A small network was shown many inputs. Here are its activations along a few directions, one row for each input.
In each table, some parts of the input vary, and every possible input appears once, in random order.
Descriptions start from the smaller parts, as in this example, which fits no table here: values(3) and (point or ring(9) or (line(6) and ring(8))).
Shared parts are said once, and a part with two or three values counts as separate values.
In the rows, 128 means zero.

Rows:
x1: [148 113 186 108 101 116 138 106 108  54  51 120 204 139]
x2: [121 152 125 159 194 155 136 131 117 199 175 147  98 122]
x3: [145 133 173 126 107 102 133 120 105  45  67 136 222 160]
x4: [118 137  95  97 138 124  90 186 147 178 147 124  50 125]
x5: [139 126  86 103  72 109 157 145 203 108 136  96 146 106]
x6: [ 82 100 121 181  67 141 143 103 142  84 101 144 198 144]
x7: [146 137  93 134  81 118 163 147 211 107 145 101 157 128]
x8: [145 148 173 121 103 132 146 157 109  50  47 128 219 153]
x9: [124 135 120 147 184 154 110 105  98 191 179 140  89 124]
x10: [112 106 114 108 158 129  84 115  93 169 169 125  53 103]
x11: [121 155 178 116 171 146  89 206  60 122  54 159 125 164]
x12: [145 153  89 131  88 136 193 131 192 125 152 101 169 141]
x13: [128 138  84 104 156 150 105 187 155 182 141 127  64 146]
x14: [145 124 136 165 113 131 192  76 146 126 176 114 177  87]
x15: [137 113 105 108  72  92 135 110 195  81 147 118 135 105]
x16: [140 110 186 128 116  94 143  94 106  45  43 132 185 136]
x17: [139 106 134 160 101 108 166  60 144 102 181 103 159  88]
x18: [125 117 185 114 166 107  84 138  46 123  46 153  91 154]
x19: [121 161  99 118 163 154 129 177 140 196 158 130  73 153]
x20: [141 163 115 171 109 141 193 114 184 138 163 112 181 115]
x21: [127 120 179  97 177 136  76 148  61 127  55 151 113 160]
x22: [119 107  99  86 148 130  81 126 110 157 153 132  36 107]
x23: [ 65 102 110 152 138 170  87 145  91 158  97 170 106 158]
x24: [136  94 106 117  93 114 152  71 145 101 158  99 149  86]
x25: [137 108 121 120  67  90 145  92 163  83 158 105 127  78]
x26: [121 109 123 133 166 137 102  98  89 173 182 125  68 109]
x27: [120 175 111 159 176 158 116 149 133 205 170 138  90 143]
x28: [120 116  94  85 140 122  72 147 136 157 146 142  40 129]
x29: [145 147 127 181 108 127 199  88 161 133 174 114 187 107]
x30: [129 135 171 111 166 121  81 167  49 123  68 157 127 170]
Question: Describe the family of inputs behind these rows.
Answer: values(2) and (point or line(4) or ring(10))
Question: The inputs of x12 and x19 match in every part but the values(2) part. If x7 is changed in the same way as x12 into x19, which row does it become?
Answer: x13
Question: A walk changes only the line(4) part. It starts at x18 and steps to x21. List the rest of the walk in order.
Answer: x30, x11

Rows:
x31: [146 161 132 167 153 148 151 101 153 191 166 131 106 125]
x32: [114 144 146 161 168 165 126 145  97 115  83 168 130 158]
x33: [153 103 164  97 166 118 112 103  57 103 128 128 116 106]
x34: [152 123 133  89 166 111 102 100  83 123 100 111  99 129]
x35: [146 140 157  77 140 100  87 129  98 143 109 119  94 156]
x36: [ 86 116 102 127 109 102  71 124 148 146 168 144  87 124]
x37: [112  73 104 135 125 151 111  83 102 119 172 143 102  97]
x38: [ 99  96  96 132 113 130  88  82 130 162 144 117 100 116]
x39: [117 116 150 170 158 173 143 130  54 121  92 162 152 159]
x40: [ 98 101  91 105 109 136  78 174 158 139 151 128  53 105]
x41: [105 145 137 125 150 158 104 216 124 144  71 150 113 162]
x42: [109  84 103 130  17  93 190  77 174  57 123 101 180  87]
x43: [ 91 158 146 157 144 126 103 167 100 146  88 160 139 184]
x44: [144 139 153 175 176 153 153  98 134 171 196 125 131 106]
x45: [131 132 151 147  57 124 190 130 158  53  63 119 252 148]
x46: [137 170 102 140 153 134 145 137 161 185 184 134 105 151]
x47: [163 166 113 158  52 104 225 110 182 111 152  85 229  85]
x48: [141 119 119  55 167  94  89 173 114 128  93 132  76 122]
x49: [135 149  97 127 180 139 133 187 186 178 173 126  92 120]
x50: [181 127 164  84  56 103 159  95 144  26 103  76 204 119]
Question: Describe the family of inputs behind these rows.
Answer: values(4) and (point or line(4))
Question: The inputs of x36 and x46 match in every part but the values(4) part. If x37 is changed in the same way as x36 into x46, which row does it become?
Answer: x44

Rows:
x51: [130 116 127 103  27 102 159 177 184  40  48 109 204 145]
x52: [114  74 113  96 127 125  96 124 157 152 166 103  49  97]
x53: [127 113 152 131 184 112  90 149  75 106  76 168 143 169]
x54: [ 95 133 149 205  85 110 175 102 182  96 177 142 195  87]
x55: [122 165 164 134 179 165  84 146 107 139  93 154 156 172]
x56: [145 111 159 119 109 165 200 120 108  88 128 104 225  69]
x57: [104 171 153 174 187 154 137 159 115 193  98 135 111 154]
x58: [121 146  83 124 149 161 127 156 140 211 181 143  92 140]
x59: [110 126  72 105 143 124  98 141 151 187 188 116  73 118]
x60: [122 103  94  77 133 120  83 109 126 101 144 138  58  91]
x61: [211 172 135 124 113  74 207  95 173 102 157  69 165 119]
x62: [145 110 142 102 119  95  69 126  72 115 106 124  73 100]
x63: [120 122 171 108 140 113  86 134  43  88 108 148 106 162]
x64: [132  89  99 163  53 122 167  15 150 111 111 106 180 140]
x65: [121 168 107 155 172 178 141 167 138 189 139 161  90 156]
Question: Describe the family of inputs behind these rows.
Answer: values(5) or ring(10)

Rows:
x66: [188 132  91 122  94 100 200  84 190 151 210  71 143  81]
x67: [145  97 147 104  96  88 125 103 130  76  96 108 162 111]
x68: [143 123 168  97 110  99 135 121 118  71  94 110 177 113]
x69: [100  98  98 121  93 131 103 128 156 122 124 140  96 129]
x70: [160 152  87 104 155 132 146 106 163 203 229  94  66  83]
x71: [134 163 141 148 190 151 119 139  94 170 123 150 111 150]
x72: [111 121 133 175 111 139 167  99 130 119 141 133 192 105]
x73: [149 128 157  98 163 123  96 154  72 136 101 128  83 129]
x74: [133 124 138 173 125 154 184  97 127 125 128 128 198 133]
x75: [ 95 134 103 163 114 166 133 145 166 153 131 143 135 134]
x76: [112 149 127 147 179 163 129 125  91 185 143 156 110 145]
x77: [135  81 132 114  86  88 133  80 124  81 118 115 147 120]
x78: [128 173 143 138 128 134 127 189 153 121  99 131 138 157]
x79: [ 84 119  87 148 103 140 130 140 159 127 138 136 113 135]
x80: [124 166 111 150 125 146 146 165 151 145 113 131 153 177]
x81: [134 147 134 111 135 128 123 190 141 100  93 132 132 153]
x82: [101 128 127 165 171 160 112 111 103 184 149 150 102 128]
x83: [140 158 153 153 125 134 170 110 120 114 111 131 200 131]
x84: [116  92 125  98 145 106  78 112  91 142 134 132  72 130]
x85: [106  91 121 123 147 127  82  96  94 152 141 146  65 124]
x86: [ 92 103 129 140 147 148  94 114  95 166 158 145  87 110]
x87: [109 141  98 156 131 167 154 162 152 148 131 139 151 157]
x88: [152 158  60 103 104 125 170 140 216 169 218  87  95  97]
x89: [108  99 141 151  87 132 143  87 123 104 147 126 168  94]
x90: [132 114 134  86 149 112  70 117  96 126 104 129  77 122]
x91: [126 120 105  88  97 108  95 150 153  89  93 124 106 136]
x92: [152 135 176 122 127 115 148 131 112  76  95 121 184 124]
x93: [117 105  95  87  90 107  92 145 139  93 129 127 101 134]
x94: [147 141 165 118 190 131  98 160  87 130 107 136  98 143]
x95: [134 167 170 139 188 129 106 156  92 151 115 134 108 152]
x96: [136 135 133  91 105 127 119 183 132 114  84 125 119 131]
x97: [159 149 164 151 127 105 162 122 126  93 102 139 195 144]
x98: [125  82 130 139  88 110 136  63 127  89 124 128 140 114]
Question: Describe the family of inputs behind these rows.
Answer: values(3) and (point or ring(10))
Question: The inputs of x88 and x66 match in every part but the values(3) part. If x91 is changed in the same way as x88 into x66, which row does it become?
Answer: x67
Question: Change only the ring(10) part in x84. List by row number the other rows that result.
Answer: x71, x73, x76, x82, x85, x86, x90, x94, x95
Question: Change only the values(3) part in x85. List by row number the other rows that result.
Answer: x69, x98
